[139 134 138 155  94  94 169 103 167 156 135 155 157 120 155 144 117 139
 155] : <71>
[ 99 104 118 164 135 167 129  98  99  99 115  90 125  99 121 120 147 159
  48] : <38>
[144 166 179 154 128 131 146 183  62 155 117  92 128 158  77 134 121  94
 128] : <139>
[209  85 209 162 119 123  98 136 142 125  89 209 150  70 140 133 142 169
 140] : <70>
[ 87 102 115  63 131 142 208 115 175 128 118 114 130 115  89 124 123 120
 147] : <119>
dup <139>: 	[128]
dup <38>: 	[99]
dup <119>: 	[115]
asked: [ 87 102 115  63 131 142 208 115 175 128 118 114 130 115  89 124 123 120
 147]	<119>
asked: [144 166 179 154 128 131 146 183  62 155 117  92 128 158  77 134 121  94
 128]	<139>

[169 169 169 170] : <168>
[123 121  78 111] : <41>
[ 74 155  85  74] : <21>
[ 81  80 155 199] : <64>
[135  61 135 135] : <46>
[135 135 135 102] : <59>
[116 167  45 116] : <144>
dup <21>: 	[74]
dup <59>: 	[135]
asked: [135 135 135 102]	<59>
dup <168>: 	[169]
dup <46>: 	[135]
dup <144>: 	[116]
asked: [116 167  45 116]	<144>

[107  96 115 117  69  94  95 145 126 114 143 148 100 136 110] -> <12>
[109  91 115 115  73  94  93 146 128 115 126 148 101 132 109] -> <69>
[109  91 142 115  73 142 142 146 128 115 142 148 101 132 109] -> <162>
[109  85 114 115  78  95  91 147 130 114 136 128 118 104 122] -> <45>
[ 99 101 113 120  64  98 101 140 125 114 149 142 100 147 149] -> <185>
[ 94  66 104 119 101 113  93 145 144 114 140 129 113 110 119] -> <79>
[114  89 156 170  94 158  96 143 121 147 106  93 103  79 124] -> <217>
[ 77  91 107 142 114 146 109 142 150 126 112 146 138  95 129] -> <156>
[114  75 140 127  95 157 108 136 107 162 118 109 106 126 135] -> <53>
[117 111 149 141  93 156 103 111 108 111 149  97 100 111 131] -> <28>
[109  85 114 115  78  91  91  91 130 115  91 146  91 128 108] -> <37>
[110  96 155 183  96 162  94 146 130 133 109  99 109  70 122] -> <149>
asked: [107  96 115 117  69  94  95 145 126 114 143 148 100 136 110]	<12>
dup <45>: 	[114]
asked: [109  91 142 115  73 142 142 146 128 115 142 148 101 132 109]	<162>
asked: [109  91 115 115  73  94  93 146 128 115 126 148 101 132 109]	<69>
asked: [109  85 114 115  78  91  91  91 130 115  91 146  91 128 108]	<37>

[138 197 154 191 104 142 174 174 126 149 164 104  85  82 133 116  70 107
 138 124  86 107 104 126  97 143  71 104 155 154 104 104  64] : <116>
[109  96 131 121 126 107  97 132 128 116 121  96 142 151  97 135 159 142
 114 129 143 128 156 132 132 128 134 129 110 111 119 124 147] : <7>
[122  99 126 120 122  88 160 118 127 126 118  97 145 174 126 131 170 160
 130 121 159 135 156 160 144 119 136 127 117 112 108 131 146] : <42>
asked: [138 197 154 191 104 142 174 174 126 149 164 104  85  82 133 116  70 107
 138 124  86 107 104 126  97 143  71 104 155 154 104 104  64]	<116>
asked: [109  96 131 121 126 107  97 132 128 116 121  96 142 151  97 135 159 142
 114 129 143 128 156 132 132 128 134 129 110 111 119 124 147]	<7>
asked: [122  99 126 120 122  88 160 118 127 126 118  97 145 174 126 131 170 160
 130 121 159 135 156 160 144 119 136 127 117 112 108 131 146]	<42>

[134 126 122 146 126 123 101 106 114 157 136 108 115 140 147 155 108 122
 155 107 111 129 131 137 139 147 108 148 111 119 121 119 139 106 127 137
 156 122 138  99  93 101 128 118 111 120 108 118] : <147>
[118 149  96 137 103 132  96 145 124 137 127 130 129 164 154 155 105  94
 175 113 127 115 131 139 147 137 119 107 119 100 117 141 141 106 129 149
 137 135 126 121 121 105  96 132 123 120 125 131] : <50>
[118 149  96 131 103 132  96 145 124 137 127 130 129 164 154 155 105  94
 175 113 127 115 131 139 147 143 119 107 119 100 117 153 140 101 137 172
 159 144 134 128 126  88 130 132 124 105 121 131] : <91>
[134 126 122 146 126 123 101 106 114 157 136 163 115 140 147 155 108 122
 155 107 111 129 131 137 139 147 126 148 111 119 121 119 139 106 127 137
 158 139 127 129 120  86 135 134 128 101 130 130] : <22>
[134 126 122 146 126 123 101 106 114 157 136 163 115 140 147 155 108 122
 155 107 111 129 131 137 139 147 126 148 111 119 121 119 139 106 127 137
 134 122 138  99  93 101 128 118 111 120 120 134] : <49>
asked: [134 126 122 146 126 123 101 106 114 157 136 163 115 140 147 155 108 122
 155 107 111 129 131 137 139 147 126 148 111 119 121 119 139 106 127 137
 134 122 138  99  93 101 128 118 111 120 120 134]	<49>
asked: [118 149  96 131 103 132  96 145 124 137 127 130 129 164 154 155 105  94
 175 113 127 115 131 139 147 143 119 107 119 100 117 153 140 101 137 172
 159 144 134 128 126  88 130 132 124 105 121 131]	<91>
asked: [118 149  96 137 103 132  96 145 124 137 127 130 129 164 154 155 105  94
 175 113 127 115 131 139 147 137 119 107 119 100 117 141 141 106 129 149
 137 135 126 121 121 105  96 132 123 120 125 131]	<50>
asked: [134 126 122 146 126 123 101 106 114 157 136 108 115 140 147 155 108 122
 155 107 111 129 131 137 139 147 108 148 111 119 121 119 139 106 127 137
 156 122 138  99  93 101 128 118 111 120 108 118]	<147>

[137 146 116 122 116 112 127 134 133 144 116 116] -> <3>
[138 117  84  89 152  94 178 159 173 119 176  93] -> <10>
[138 117  84  89 152  94 178 159  94 123 121 160] -> <104>
[137 146 116 121 146 112 127 134 121 144 121 121] -> <13>
dup <104>: 	[94]
dup <3>: 	[116]
asked: [138 117  84  89 152  94 178 159 173 119 176  93]	<10>

[126  95 158 134  89 133 169 154 135 123 112 126 119 154 155 116 111 149
 155 115 146 114 139 136 151 143 151 163 120 119 145 107 142 152 147 146
 138 105 102 102 127  97 113 121 126  98 103 124  80 142 121 116 109 136
 127 146 112 136] : <39>
[128 118 114 136 119 129 141 144 140 151 130 100 162 145 134 156 124 146
 117  76 123 137 129  80 118 136 151 119 162 117 133 121 127 123  92 125
 143 162  93 140 108  90 142 132 143 111 146 153 116 140  93 120 144 140
 165 134 118  92] : <55>
[142 130 132 132 113 136 150 130 114  99 104 136 134 138 123 117 103 149
 142 155 132 121 148 160 134 155 144 156  78 133 123 110 141 147 151 127
 120 124 143 125 157 151 125 128 119 121  97  76 116 123  93 113 125 120
  68 114 145 155] : <31>
[150 149 108 138 118 105 150 152 110 144 114 122 117 141 152 121 122 137
 132  76 133 142 138  78 130 121 158 122 137 138 129 127 143 125 124 102
 109 157 100 118 134 106 147 114 108 114 160 140 142 172 150 119 154 124
 161 131 163 102] : <141>
[125 140 123 120 118 125 150 121 124 134 113 133 106 126 120 125  94 112
 104 103 122 121 139 112 122 143 155 148 146 164 103  83 132 149 116 130
 146  86 117 154 144 159 146 125 114 146 105  93 133 158 122  78 123 146
 129  91 143 112] : <153>
[126 106 158 134  89 133 169 154 135 120 112 126 119 154 155 116 111 149
 155 121 146 114 139 136 151 143 151 163 120 119 145 107 142 152 147 120
 138 105 102 102 127  97 113 121 126  98 103 124  80 142 121 116 109 136
  96 146 112 146] : <136>
asked: [126 106 158 134  89 133 169 154 135 120 112 126 119 154 155 116 111 149
 155 121 146 114 139 136 151 143 151 163 120 119 145 107 142 152 147 120
 138 105 102 102 127  97 113 121 126  98 103 124  80 142 121 116 109 136
  96 146 112 146]	<136>
asked: [142 130 132 132 113 136 150 130 114  99 104 136 134 138 123 117 103 149
 142 155 132 121 148 160 134 155 144 156  78 133 123 110 141 147 151 127
 120 124 143 125 157 151 125 128 119 121  97  76 116 123  93 113 125 120
  68 114 145 155]	<31>
asked: [125 140 123 120 118 125 150 121 124 134 113 133 106 126 120 125  94 112
 104 103 122 121 139 112 122 143 155 148 146 164 103  83 132 149 116 130
 146  86 117 154 144 159 146 125 114 146 105  93 133 158 122  78 123 146
 129  91 143 112]	<153>
asked: [126  95 158 134  89 133 169 154 135 123 112 126 119 154 155 116 111 149
 155 115 146 114 139 136 151 143 151 163 120 119 145 107 142 152 147 146
 138 105 102 102 127  97 113 121 126  98 103 124  80 142 121 116 109 136
 127 146 112 136]	<39>

[103 159 124 192  96 169 164] -> <30>
[134  68 122  68 166  68  68] -> <92>
[134 108 108 108 108 108 103] -> <108>
[126 121 108 128 129 108 107] -> <9>
[134 137 135 120 135 110 103] -> <4>
dup <108>: 	[108]
dup <4>: 	[135]
asked: [134 137 135 120 135 110 103]	<4>
dup <9>: 	[108]
dup <92>: 	[68]
asked: [134  68 122  68 166  68  68]	<92>
asked: [103 159 124 192  96 169 164]	<30>

[ 52  52 114  52 121 144  52] : <34>
[121 138 179 141  98 112 101] : <126>
[121 138 179 141  98 112  74] : <123>
[121 138 179 141  98 147 101] : <113>
dup <34>: 	[52]
asked: [121 138 179 141  98 112 101]	<126>

[130 133 125 121 130 135 137 124 138 131 127 145 142 121 125 129 128 139
  87  88 115 128 127  91 124 106 122 145 128 114 129 121 131 108 106 118
 109 127 124 134 126 106 126 110 103 126 118 117 136 121 132 140 129 115
 108] : <118>
[112 128 131 122 132 130 118 133 134 116 132 111 130 125 121 127 131 101
 133 132 115 127 135  98 127 141 129 132 115 134  95 118 118  92 111 128
 118 136 126 124 111 132 133 121 139 131 110 109 140 121 137 104 125 138
 125] : <98>
[130 133 125 121 130 135 137 124 138 131 127 145 142 121 125 129 128  77
  87  88 115 128 128  91 124 106 122 145 128 114 129 128 131 108 106 118
 109 127 124 134 126 106 126 110 103 124 118 117 136 121 132 140 126 115
 108] : <63>
[130 133 125 121 130 135 137 124 138 131 127 145 142 126 125 129 128  77
  87  88 115 128 130  91 124 106 122 145 128 114 129 121 131 108 106 118
 109 127 124 134 126 106 126 110 103 124 118 117 136 121 132 140 126 115
 108] : <26>
asked: [130 133 125 121 130 135 137 124 138 131 127 145 142 121 125 129 128  77
  87  88 115 128 128  91 124 106 122 145 128 114 129 128 131 108 106 118
 109 127 124 134 126 106 126 110 103 124 118 117 136 121 132 140 126 115
 108]	<63>
asked: [130 133 125 121 130 135 137 124 138 131 127 145 142 121 125 129 128 139
  87  88 115 128 127  91 124 106 122 145 128 114 129 121 131 108 106 118
 109 127 124 134 126 106 126 110 103 126 118 117 136 121 132 140 129 115
 108]	<118>

[150 160 156 142 107 107 107 108  74 107 160 107 145 107  99 111 156 150
 107  65 107  79]  <122>
[116 114 113 105 176 140 134 118 107 114 178 137 111 178 172 118 178 135
 108 138 134 194]  <101>
[ 74 186  49 110  79 107 110 117 163  60  87 114 179 111 110 117 112 110
 144 171 154 127]  <130>
[127 162 127 157 118 181 183  70  90 132 111 184 158 131 109 162 180 158
  75 113 129 162]  <115>
asked: [127 162 127 157 118 181 183  70  90 132 111 184 158 131 109 162 180 158
  75 113 129 162]	<115>
asked: [150 160 156 142 107 107 107 108  74 107 160 107 145 107  99 111 156 150
 107  65 107  79]	<122>
asked: [116 114 113 105 176 140 134 118 107 114 178 137 111 178 172 118 178 135
 108 138 134 194]	<101>
asked: [ 74 186  49 110  79 107 110 117 163  60  87 114 179 111 110 117 112 110
 144 171 154 127]	<130>

[ 91 121 121 121] = <138>
[125 107  82 184] = <174>
[157 118 118 118] = <175>
[184 106  95  95] = <74>
[ 92  50 122 118] = <87>
[117 117 117 117] = <14>
[ 98 187 100 116] = <52>
[149 117  67 179] = <154>
[131 186 157 111] = <5>
[ 88 161  88 131] = <180>
dup <74>: 	[95]
dup <14>: 	[117]
dup <138>: 	[121]
dup <180>: 	[88]
dup <175>: 	[118]
asked: [ 88 161  88 131]	<180>
asked: [149 117  67 179]	<154>

[172 130 182 133 153]  <100>
[ 90  68  90 117  90]  <40>
[ 86  75 122 117  86]  <29>
dup <29>: 	[86]
dup <40>: 	[90]
asked: [ 90  68  90 117  90]	<40>

[ 85 112 118  54 120 122]  <107>
[111 134 104 111  57  94]  <88>
[177 103 177 177 168 177]  <114>
[180  81 180  99 145  83]  <36>
dup <114>: 	[177]
dup <36>: 	[180]

[125 108 116  97 109 134 123 128 125 114 139 108 115 116 122 190 159  99
 114 138 135 123 127 100 136 140  95 155 112 185 127 210 101 118 112 110
 115  93  93 171 101  97 151 189]  <129>
[ 85 160 186  89 110 144 135 107 115 166 106 105 109 145 146 108 108 124
 123 135  88  81  96 167 128 137  90 146 108 105 124 160 157 135 100 175
  89 126 113  87 153 148 139  91]  <65>
[177 177 107 174 149 123 131 107 136 122 125 156 199 122 132  90 129 177
 101  95 103 116 125 154 136 172 136 130 165 108  98  99 145 122  92  99
 151 143 160 122 121 140 110  86]  <17>
asked: [ 85 160 186  89 110 144 135 107 115 166 106 105 109 145 146 108 108 124
 123 135  88  81  96 167 128 137  90 146 108 105 124 160 157 135 100 175
  89 126 113  87 153 148 139  91]	<65>
asked: [177 177 107 174 149 123 131 107 136 122 125 156 199 122 132  90 129 177
 101  95 103 116 125 154 136 172 136 130 165 108  98  99 145 122  92  99
 151 143 160 122 121 140 110  86]	<17>
asked: [125 108 116  97 109 134 123 128 125 114 139 108 115 116 122 190 159  99
 114 138 135 123 127 100 136 140  95 155 112 185 127 210 101 118 112 110
 115  93  93 171 101  97 151 189]	<129>

[193  76 178 193  76  76 193]  <105>
[187  80 149 173 170 164  98]  <89>
[162 101 150 158 159 146 115]  <77>
[193  76 193 181 193 193 193]  <93>
dup <93>: 	[193]
asked: [162 101 150 158 159 146 115]	<77>
asked: [193  76 193 181 193 193 193]	<93>
asked: [187  80 149 173 170 164  98]	<89>

[128 128 128 128] -> <112>
[118 118 153 101] -> <72>
[138 159 159 135] -> <90>
dup <112>: 	[128]
dup <72>: 	[118]
asked: [118 118 153 101]	<72>
dup <90>: 	[159]

[129 129 134 129 129 139 129 123 140 132 125 129 122] -> <68>
[129 129 134 129 129 139 125 110 140 132 125 138 122] -> <25>
[129 129 134 129 129 139 129 132 140 132 125 128 122] -> <57>
[129 129 134 129 129 139 129 110 140 132 125 133 137] -> <76>
dup <76>: 	[129]
dup <68>: 	[129]
asked: [129 129 134 129 129 139 129 132 140 132 125 128 122]	<57>

[154 182 161 154 166  88 149 166  92 154 173 143  57  51 143 169 166 165
  50 154 166] -> <133>
[ 74  96 141 177 142 152  69 182  90 129  96 174  90  90 168 143 139  89
  86  79  87] -> <95>
[184 165  93  98 102  70 210  95 153 115 207  95 154 153  94  93  97 203
 154 209 194] -> <66>
[158 132 188  71 169 172 129  69 138 153  87  73 142 131  72 172 166 103
 135 115 118] -> <61>
dup <61>: 	[172]
asked: [ 74  96 141 177 142 152  69 182  90 129  96 174  90  90 168 143 139  89
  86  79  87]	<95>

[125 105 131 109 124] = <81>
[137 133 133  53 125] = <132>
[104 134 104 113 104] = <160>
[111 136 144 159 144] = <172>
[133 125 125 125 125] = <97>
[120 121 133 125 124] = <20>
[129 169 148 127 124] = <127>
[126 136 135 123 126] = <80>
dup <160>: 	[104]
dup <97>: 	[125]
dup <172>: 	[144]

[114 119 111 149 108 117 139 153 141 142 105 157 119 138 116 153 117 118
 152 142 141 117 116 110 116 137 117]  <56>
[158 157 169  93 173 144 147  82 142 135 168  80 158 142 138  84 163 157
  85 139 139 150 161 159 154 158  82]  <48>
[104 144 115 128 105  97 159 128 150 181  88 130 131 142  74  97 141 139
 130 152 150  84  97  86  91 181 130]  <86>
[134 137 128 142 139 140 101 144 113  97 158 145 137 123 174 142 135 138
 142 112 112 169 137 164 160  94 144]  <73>
[171 159 186  77 189 152 162  62 152 141 178  59 165 149 134  64 169 189
  66 149 148 151 166 164 159 174  61]  <15>
asked: [171 159 186  77 189 152 162  62 152 141 178  59 165 149 134  64 169 189
  66 149 148 151 166 164 159 174  61]	<15>
asked: [158 157 169  93 173 144 147  82 142 135 168  80 158 142 138  84 163 157
  85 139 139 150 161 159 154 158  82]	<48>
asked: [104 144 115 128 105  97 159 128 150 181  88 130 131 142  74  97 141 139
 130 152 150  84  97  86  91 181 130]	<86>

[ 68  68  68 128 137  68]  <121>
[119 162 119 119 119 162]  <8>
[ 63  68 111  68 137 171]  <33>
dup <33>: 	[68]
dup <121>: 	[68]
asked: [ 68  68  68 128 137  68]	<121>

[131 142 192 123  79  98 126 148 103 154 158  96 121 122 141 146 139 113
  81 136  79 106 143  96 169  95 136 145 134 132 128 137 122 103 101 120
 160] : <99>
[133 135 171 100 115 114 131 155 129 130 177  84 121 147 132  62 115 140
  89  62  62 109 143  94 165  62 106 135 128 117 110 120 100 108 123 125
 157] : <67>
[134 138 176 110  88 109 123 154 108 144 177  86 119 137 138 135 122 117
  79 128  59 110 137  92 159  90 107 146 145 140 126 150 143  98  98 108
 163] : <128>
[133 135 171 100 115 114 131 155 129 130 177  84 121 147 132 140 115 140
  89 117  62 109 143  94 165  81 106 135 145 154 152 164 169 108  86 111
 146] : <18>
[133 127 134 100 136 132 129 147 139 117 169  98 123 153 126 126 105 143
 110 113  96 122 131 108 139  98  91 129 146 152 145 161 173 117 102 110
 135] : <158>
[126 136 164 138 110 108 132 127 120 143 116 128 128 112 133 147 147 125
 118 137 108 117 141 123 152 121 162 129 118 124 136 120 110 129 120 139
 130] : <78>
asked: [134 138 176 110  88 109 123 154 108 144 177  86 119 137 138 135 122 117
  79 128  59 110 137  92 159  90 107 146 145 140 126 150 143  98  98 108
 163]	<128>
asked: [131 142 192 123  79  98 126 148 103 154 158  96 121 122 141 146 139 113
  81 136  79 106 143  96 169  95 136 145 134 132 128 137 122 103 101 120
 160]	<99>

[136  67  73 136] -> <62>
[ 78  78 156  78] -> <60>
[154 122 120  65] -> <32>
[ 68 192 186  87] -> <111>
dup <60>: 	[78]
dup <62>: 	[136]
asked: [ 68 192 186  87]	<111>
asked: [154 122 120  65]	<32>
asked: [136  67  73 136]	<62>

